A small network was shown many inputs. Here are its activations along a few directions, one row for each input.
In each table, some parts of the input vary, and every possible input appears once, in random order.
Descriptions start from the smaller parts, as in this example, which fits no table here: line(4) and (point or line(11) or (values(2) and ring(8))).
Shared parts are said once, and a part with two or three values counts as separate values.
In the rows, 128 means zero.

Other details of the inputs vary at random and push rows far along two fixed directions, the same in every table; ignore that.

Table:
r1: [148 165 144 131 126 144 130 133 140 167 111]
r2: [168 142 148 160  77  59 117 121 134  54 131]
r3: [118 120 129 159 112 116 129 140 124 122 140]
r4: [129 129 149 145  61  51 137  96 101  77 130]
r5: [160 155 138 154 117 108 138 137 140 115 115]
r6: [151  93 120 121 165 124 108  54 144  54 131]
r7: [122  76 123  94 150 124 113  47 119  64 141]
r8: [141 120 169 143  70  65 114 111  95  67 111]
r9: [160 137 131 131 115  71 149 118 127  99  96]
r10: [118 116 145 164  93  97 120 131 115 101 138]
r11: [142  91 122  94 163 103 117  47 123  68 114]
r12: [101 125 103 102 201 220 132 127 152 188 150]
r13: [124  96 109 118 147 111 125  33 144  71 159]
r14: [112 151 159 142 123 161 125 169 121 174 126]
r15: [104 111  66  99 197 209 146 145 148 177 139]
r16: [112  98  74 105 208 199 129 100 162 146 155]
r17: [121 117 122 141 109  83 144 144 111 123 114]
r18: [144  81  63  93 182 122 145  67 157 117 129]
r19: [110 171 131 121 120 129 161 160 117 202 115]
r20: [122 120 123 182  97  98 128 161 122 106 134]
r21: [117  70  92 104 160 100 133  58 127  77 137]
r22: [161 145 132 133 107  96 144 128 127 104 107]
r23: [107 135 115  87 195 229 113 133 160 176 151]
r24: [151 124 110 147  90  86 145 144 125 129 120]
r25: [105  97  98  91 187 189 109  85 158 119 171]
r26: [145 145 140 124 126 134 129 145 119 134 104]
r27: [129 139 162 138 100 124 103 144 127 108 133]
r28: [110 145 124 136 113 149 148 186 114 184 125]
r29: [121 117 117 139 108 110 138 143 116 120 128]
r30: [131 173 150 119 126 169 136 184 115 195  99]
r31: [118 129 120 148 112 128 117 161 135 124 153]
r32: [135 157  98  63 200 226 143 118 156 219 115]
r33: [112 146 113 159 116 152 123 204 136 161 149]
r34: [112 133 142 131 112 107 141 150 103 153 115]
r35: [102 161 135 138 120 180 125 207 134 197 146]
r36: [116 162 152 121 121 168 136 182 111 192 111]
r37: [142  95 128 116 161 128 105  51 139  62 132]
r38: [141 161 109 149 113 150 133 200 150 193 144]
r39: [148 137 147 131 117  90 132 134 111 116  92]
r40: [128 145 156 140 126 148 119 147 126 143 119]
r41: [144 167 142 119 120 150 120 142 149 160 125]
r42: [108 149 128 146 114 155 125 189 133 169 150]
r43: [151 128 109 162 111 109 136 145 143 140 133]
r44: [125 136 179 153  64  56 128 150  80 114 102]
r45: [110  98 118  91 178 182 102  82 152 107 161]
r46: [129 145 177 152  71  65 130 156  85 123  98]
r47: [145 171 140 110 124 126 146 148 123 191  91]
r48: [121  61  76 114 164  97 133  66 134  62 134]
r49: [120 168 161 161  57  88 128 160 121 132 144]
r50: [127  83 128 117 158 128 105  48 136  59 144]
r51: [139 121 144 123 127 126  99  99 139  79 135]
r52: [143 149 144 135 125 142 110 152 140 123 127]
r53: [111 137 136 125 118 145 137 155 111 162 128]
r54: [118 107 139 142  93  64 133 120  98  98 118]
r55: [106  87  84  81 191 186 131  81 140 132 149]
r56: [132 132 156 126 111  94 126 128 102 120 101]
Description of these inputs: line(4) and (values(4) or line(10)).
Q: Changing only the line(4) part turns r30 into r37. The same change can be made to r28. Which row results?
A: r3
Q: Which other rows does r43 become when the values(4) part takes its other values? List them by row number.
A: r1, r5, r13
Q: Which other rows does r34 become when the line(4) part takes its other values? List them by row number.
A: r12, r25, r53
Q: Which other rows does r25 become when the line(10) part takes its other values? List them by row number.
A: r23, r27, r31, r33, r35, r42, r45, r51, r52
Q: Which other rows does r32 become when the values(4) part takes its other values? List them by row number.
A: r4, r22, r24

Table:
r57: [164 128 154 161  83  75 125 122 108  89  95]
r58: [132 119 163 161  87 111  88 118 138  63 159]
r59: [ 87 153  90 116 170 212 154 202 134 217 136]
r60: [129 108 141 137  67  62 120 135 100  98 121]
r61: [108 162 190 181  61 121 100 193 102 138 140]
r62: [141 120 130 174 100  70 128 136 127  99 129]
r63: [ 95 159 112 131 174 200 153 209 139 251 120]
r64: [130  95 110  48 222 162 123  29 142  90 126]
r65: [134  55  87  70 219 171 125  13 142  83 126]
r66: [143 180 155 163  57  85 147 167 115 162 118]
r67: [122  72  58  93 201 165 131  63 165  71 170]
r68: [127 126 147 143  80  62 139  94 107 102 128]
r69: [127 168  98  98 158 210 140 212 148 249 124]
r70: [154 147 157 117 112  86 120  99 124  81  99]
Q: Describe the family of inputs behind these rows.
A: values(2) and (point or line(6))
Q: Changing only the values(2) part turns r69 into r60. The same change can be made to r67. Which row results?
A: r59
